These are the activations of a small neural network, seen along a few directions. Each row is one input.
In each table, some parts of the input vary, and every possible input appears once, in random order.
A made-up example of a description, with smaller parts first: one of 3 separate values, together with either a single point or one of 9 places along a line or (one of 4 places along a line, together with one of 5 places around a ring).
Shared parts are said once, and a part with two or three values counts as separate values.
(in the rows, 128 means zero)

Other details of the inputs shift rows strongly along two fixed directions, in all tables alike. That doesn't count.

Table:
R1: [179 177 160 103  95 110 184  63 120  71  81]
R2: [124  37 111 129  46  36  77 174 120 162 154]
R3: [185 159 153  88  71 129 167  60 104 103  74]
R4: [117  29  80 121 127 125 104 155 156 208 162]
R5: [103  69  72 143 104 121 141 155 171 140 158]
R6: [109 150 119 103  64 112 208 105 130  95 123]
R7: [ 94  12  73 103  84  75 107 139 147  94 146]
R8: [146 198 163 150 228 198  95 136 104 170 146]
R9: [166 147 140  90  87 131 170  72  89 141 105]
R10: [158 159 110 154  94 117 187  89 141  64  71]
R11: [103 177 190 142 222 152 104 155 105  62 118]
R12: [ 91 170 185 103 217 172 105 171 107 171 158]
R13: [ 87 145 109 141 139 161 132 137 140 163 144]
R14: [ 56 119 150 109 179 161  83 172 118 160 180]
R15: [180  84  97 141 103 106 126 101 160 114 105]
R16: [115 126 140 189 146  93  52 192 123 172 165]
R17: [116 222 117 152 145 144 166 107 140  70  99]
R18: [174 125 137 141 155 160  97 122 131 143 116]
Each input here is: one of 2 separate values, together with either a single point or one of 8 places around a ring.
List by row number the other rows that have the choice among 2 separate values in common with R15.
> R4, R5, R8, R10, R13, R16, R17, R18

Table:
R19: [104  96 135 150 204 147  79 167 143 148 151]
R20: [141 126 108 101  30  90 186  89 108  98  93]
R21: [139 182 162 132 144 120 135 116 113 122 102]
R22: [149 192 143 129 151 161 149  89 114 109 104]
R23: [146 154 118 135  69 100 165 112 151 110 108]
R24: [143 154 118 121  98 122 185  97 147 108 114]
R25: [175 117 102  99  53 129 186  61 120 109  85]
R26: [121 208 177 116 177 168 150 121 131 107 131]
R27: [120 217 153 124 120 154 170 114 103 194 115]
R28: [112  61 110 140 168 131  80 168 155 152 143]
R29: [119 207 149 141 167 160 147 133 150 109 124]
R30: [136  27 118 112 104  89  91 144 135 150 138]
R31: [132 119  88 133  30  80 179  97 126 100 100]
R32: [119  45 120 150 149 102  66 170 142 156 153]
R33: [109 190 145 113 137 152 165 110 108  95 111]
R34: [112 139  92 130  90 123 166 117 136 103 104]
R35: [139 219 187 120 150 146 150 122 115 104 121]
R36: [174 139 103 141  44 101 174  72 122 107  86]
R37: [169  86  91 101  49 117 174  68 130 115  96]
R38: [130 223 159 122 151 151 173  98 133 101 114]
R39: [132  27 127 113 131 101  73 161 131 156 147]
R40: [ 79 192 162 136 232 174  96 162 109 112 150]
R41: [105 208 132 142 138 151 171 113 118  93 108]
R42: [ 87 218 169 163 210 159  91 181 108 109 138]
R43: [123 202 173 159 190 145 104 156 121 126 115]
R44: [123  22 114 105 144 123  89 150 140 155 145]
R45: [101  94 118 141 145 111  90 170 119 125 155]
R46: [ 99  26  93 124 117  88  71 166 131 139 165]
R47: [ 73  86  99 121 119 134 100 171 116 208 179]
R48: [115 175 181 124 216 172 108 143 117 128 129]
R49: [148 123 118  93  69 119 189  86 144 111 109]
R50: [150 205 145 141 163 167 151 100 111 106 106]
R51: [135  40 110 133 118  86  93 152 138 149 141]
R52: [146  63 131 122 139 127  72 145 116 142 147]
R53: [149 103 102 120  88 107 169  96 138 126  97]
R54: [ 89  54 116 110 167 141  81 171 125 134 166]
R55: [101  63 100 115  97 122 111 159 147 220 185]
R56: [131 186 143 153 193 180 108 136 126 119 122]
R57: [102 206 173 154 225 177 114 156 143 116 154]
R58: [109 186 184 141 214 147  84 165 128 125 162]
R59: [153 200 160 152 165 149 122 121 102 111 118]
R60: [171 110  78 128  37 112 192  57 137 109  85]
R61: [129 122  81 117  54 104 196  90 128  99  99]
R62: [144 132 118 137  72  96 161 110 148 113 121]
R63: [108  93 140 128 203 141  77 159 136 149 150]
R64: [184 119 108 108  22  96 181  59 115 106  83]
R65: [168 123  98 141  59 104 148  97 130 116  93]
R66: [114 209 167 124 140 139 145 124  95  95 116]
R67: [146   5  89 126 101  92  68 137 136 150 152]
R68: [128  51 109 133 121  94  91 161 155 140 168]
R69: [112  52  97 127 126 142  75 159 122 228 180]
R70: [115  59 143 120 156 116  67 174 147 143 180]
The inputs of R42 and R65 match in every part but one. If R31 is changed in the same way as R42 into R65, which row does it become?
> R36
What is each input in this table made of?
> one of 4 places along a line, together with either a single point or (one of 2 separate values, together with one of 6 places along a line)
List by row number the other rows that have the place on the line of 4 in common with R35.
> R23, R24, R26, R29, R38, R49, R55, R57, R58, R62, R68, R70
Change only the place on the line of 6 in R54. List by row number the other rows that result.
> R33, R34, R40, R41, R61
A walk changes only the place on the line of 4. It starts at R20 and steps to R35. List the rest of the walk in order.
> R39, R52

Table:
R71: [152 187 151 129 128 150 155  98 107 123 107]
R72: [142 114 113 121  86 109 143 111 124 100 105]
R73: [114 175 166 126 192 157 114 147 132 125 151]
R74: [110  99 125 132 130 119  92 163 123 151 150]
R75: [143 113 118 124  90  96 143 109 119 101 103]
R76: [143 111 125 108  82 104 152 113 143 121 118]
R77: [130 172 157 135 192 169 102 136 114 140 140]
R78: [135 133 124 128 146 152 134 119 127 143 120]
R79: [121 113 121 116 130 130 145 128 150 131 132]
R80: [109  85 103 128 119 117 103 151 130 154 157]
R81: [116 140 109 127  91 122 155 114 126 135 119]
R82: [120 231 162 139 138 149 159 120  99 119 116]
R83: [127 154 135 116 117 132 162 107 143 118 119]
R84: [119 174 182 130 190 138 107 151 124 124 140]
R85: [129 146 130 129  91 101 145 121 112 133 114]
R86: [108  95 115 133 155 136 100 144 133 117 140]
R87: [123  72 126 117 128 116 110 146 146 137 157]
R88: [108 105 116 134 165 142 109 147 131 117 135]
R89: [156 140 140 125 111 119 139 104 113 133 105]
R90: [139  99 111 174 140 109  91 156 166 137 144]
R91: [157 118 123 119  93 122 138 106 122 136 108]
R92: [144 134 118 123 107 138 151  96 128 135 109]
R93: [ 98 107 112 134 145 135 112 156 131 154 148]
R94: [136 115 103 121  97 116 145 108 127 102 116]
R95: [119  69 113 131 138 121  94 148 127 117 148]
What is each input in this table made of?
> either a single point or (one of 4 separate values, together with one of 6 places along a line)
Change only the choice among 4 separate values in R79. List by row number the other rows that result.
> R78, R88, R93
Change only the choice among 4 separate values in R92. List by row number the other rows that result.
> R81, R83, R86

Table:
R96: [135 159 163 133 193 164  96 139 118 141 134]
R97: [133 154 163 134 195 160  89 144 115 144 137]
R98: [117 233 148 130 116 142 183 110 112 116 103]
R99: [ 91 172 150 139 184 150 116 156 128 114 145]
R100: [119 149 158 141 200 153  94 151 125 101 139]
R101: [157 123 105 124  69 105 173  85 136  89  89]
R102: [146  63 121 126 128 113  96 134 133 129 131]
R103: [125 165 163 134 186 161 102 142 114 156 146]
R104: [171 118 116 113  72 110 173  77 129 103  88]
R105: [160 211 165 127 137 145 168  88 108  92  86]
R106: [ 91 175 152 143 179 144 112 160 124 116 142]
R107: [113  78 108 119 113 124 114 143 130 167 152]
R108: [125 136  97 124  60  99 183  99 137 107 102]
R109: [156 124 111 123  67 100 168  90 130  89  90]
R110: [158 124 111 125  68 101 169  88 135  89  93]
R111: [113  73 102 124 117 127 108 146 137 172 154]
R112: [157 129 111 107  60 118 180  77 124 140 101]
R113: [133  67 113 133 127 107  99 141 138 114 137]
R114: [125 168 159 133 185 166 106 138 115 155 140]
R115: [103  76 102 126 117 114 112 156 142 155 157]
R116: [132  66 115 119 121 125  99 137 132 168 148]
R117: [141 132 103 125  63  97 175  96 138  89 101]
R118: [145  56 116 128 135 116  92 136 136 133 134]
R119: [147 222 160 121 125 153 174  88 102 129  99]
R120: [136 149 167 141 199 150  88 147 116 121 135]
R121: [112  65 102 128 129 110 104 150 146 113 148]
R122: [106 170 149 147 188 145 106 154 125 102 138]
R123: [143 132 101 124  62  96 178  95 137  89 100]
R124: [147  56 119 127 134 114  93 137 138 132 138]
R125: [123 162 157 146 193 150 100 146 121 102 130]
R126: [116  80 108 124 110 123 112 144 135 169 153]
R127: [132  60 111 132 131 109  95 144 143 115 141]
R128: [147  71 121 120 120 120 101 129 134 151 136]
R129: [157 124 109 122  66 102 171  88 134  87  90]
R130: [126 136  97 123  61 102 184  98 140 106 102]
R131: [101  73 102 131 121 106 108 155 147 132 153]
R132: [ 91 171 151 143 183 147 109 162 128 117 145]
R133: [129 231 153 128 115 151 179 102 105 132 103]
R134: [100  73 103 132 120 103 107 156 144 133 152]
R135: [114  74 105 132 121 105 104 150 141 113 142]
R136: [160 219 165 126 131 147 164  90 105 118  92]
R137: [113  74 103 125 116 124 107 147 133 172 153]
R138: [114  66  99 133 129 110 102 150 148 116 146]
R139: [133  73 112 121 120 124 105 132 129 169 144]
R140: [131 231 153 129 116 149 180 101 105 134 105]
R141: [ 93 174 147 141 181 154 113 161 121 143 148]
R142: [133  67 115 121 121 120  99 138 129 170 150]
R143: [172 126 117 111  63 110 170  78 126 128  93]
R144: [138 157 164 139 197 158  99 138 120 117 127]
R145: [143  65 118 114 126 125 101 130 134 150 138]
R146: [102  84 103 121 112 115 122 148 137 150 150]
R147: [113  72 104 128 124 107 107 147 141 111 144]
R148: [131 225 149 138 127 132 173 105 116  78  97]
R149: [103 165 155 135 180 163 103 158 117 158 153]
R150: [130  64 112 128 129 111 101 139 138 111 137]
R151: [129 141 100 118  51 102 188 100 130 129 107]
R152: [133  73 116 120 117 122 103 134 127 166 144]
R153: [105 173 154 131 178 166 116 149 116 153 149]
R154: [159 217 165 123 131 152 164  90 108 115  90]
R155: [107 172 155 137 178 161 109 154 117 158 152]
R156: [144  68 120 119 122 119  96 133 130 152 136]
R157: [103  81 103 124 112 116 116 153 141 151 151]
R158: [ 93 175 150 134 179 157 120 157 123 137 149]
R159: [130 140 101 118  51 105 188  98 134 128 107]
R160: [173 121 118 119  68 105 169  79 130 105  88]
R161: [150 224 161 126 123 152 172  89 107 131 100]
R162: [ 99  77 103 127 119 108 115 150 143 128 149]
R163: [144  70 120 115 123 121 103 128 129 149 136]
R164: [106 166 152 144 189 146 102 158 127 100 141]
R165: [137 154 168 138 196 155  94 143 119 116 130]
R166: [ 91 165 151 146 186 145 104 165 131 120 151]
R167: [128 139  96 118  54 109 190  97 135 129 105]
What is each input in this table made of?
> one of 8 places around a ring, together with one of 9 places around a ring
The inputs of R164 and R157 match in every part but the place on the ring of 8. If R121 is changed in the same way as R164 into R157, which row does it become?
> R158
The inputs of R108 and R125 match in every part but the place on the ring of 8. If R162 is changed in the same way as R108 into R125, which row does it become?
> R150
A walk changes only the place on the ring of 8. It starts at R126 and steps to R159. List the rest of the walk in order.
> R166, R117, R110, R160, R128, R161
A walk changes only the place on the ring of 8. It starts at R127 and steps to R123. List the rest of the walk in order.
> R131, R115, R155, R103, R143, R124
